A =
[[-29 -17 -14  -4  48  -6]
 [ 21   6 -39   4  -3  25]
 [ 13  16 -24   2   2  18]
 [ 39  -7 -36  -1  -8  14]
 [ -4   3  13  12  -7  -5]
 [-12 -20  51 -50 -32   7]
 [ 13   7  10 -23   1 -15]
 [ -2  -9 -34 -21   8   4]
 [ 10  -1 -33   1   2   8]
 [-16  -8  41 -29 -13 -20]
 [ 12 -29  24  45  24  12]]
Which number is the smallest entry in the last row? -29
The largest entry in the first row: 48
The entry in the top-right corner -> -6
Which number is the last entry, reading row by row? 12
Which number is the first entry, reading row by row? -29
Which number is the entry directly below -34? -33
Which number is the 2nd entry on the main diagonal? 6
The bottom entry of the column that holds the smallest entry -> 45
Which number is the entry just left of the largest entry? -20
The 3rd entry on the main diagonal -> -24
Which number is the maximum? 51
Which number is the entry directly above the smallest entry? 12
The entry just left of -3 -> 4
Which number is the last entry in the row that holds the largest entry? 7
The entry in the bottom-left corner: 12
The smallest entry in the last column: -20
Which number is the entry directly below the smallest entry? -23
The bottom entry of the column that holds the largest entry: 24
Which number is the 3rd entry in reading order? -14
The entry just left of 16 is 13
Which number is the minimum? -50
The entry directly below -12 -> 13
Which number is the first entry in the row that holds the largest entry? -12
The entry directly above the largest entry -> 13
The largest entry in the first column is 39
The 3rd smallest entry -> -36
Which number is the 2nd entry in reading order? -17

grid =
54,3,42,45,-3,-1,3
52,2,2,48,50,-1,49
54,3,42,45,-3,-1,3
52,2,2,48,50,-1,49
45,44,6,51,53,49,47
Counting starts at 0.
The entry in row 0 and column 2: 42
The entry in row 0 and column 1 is 3
The entry in the bottom-right corner?
Answer: 47
The entry in the top-right corner: 3
The entry in the bottom-left corner?
Answer: 45
The entry in the top-left corner: 54
The entry at row 2, column 0 is 54
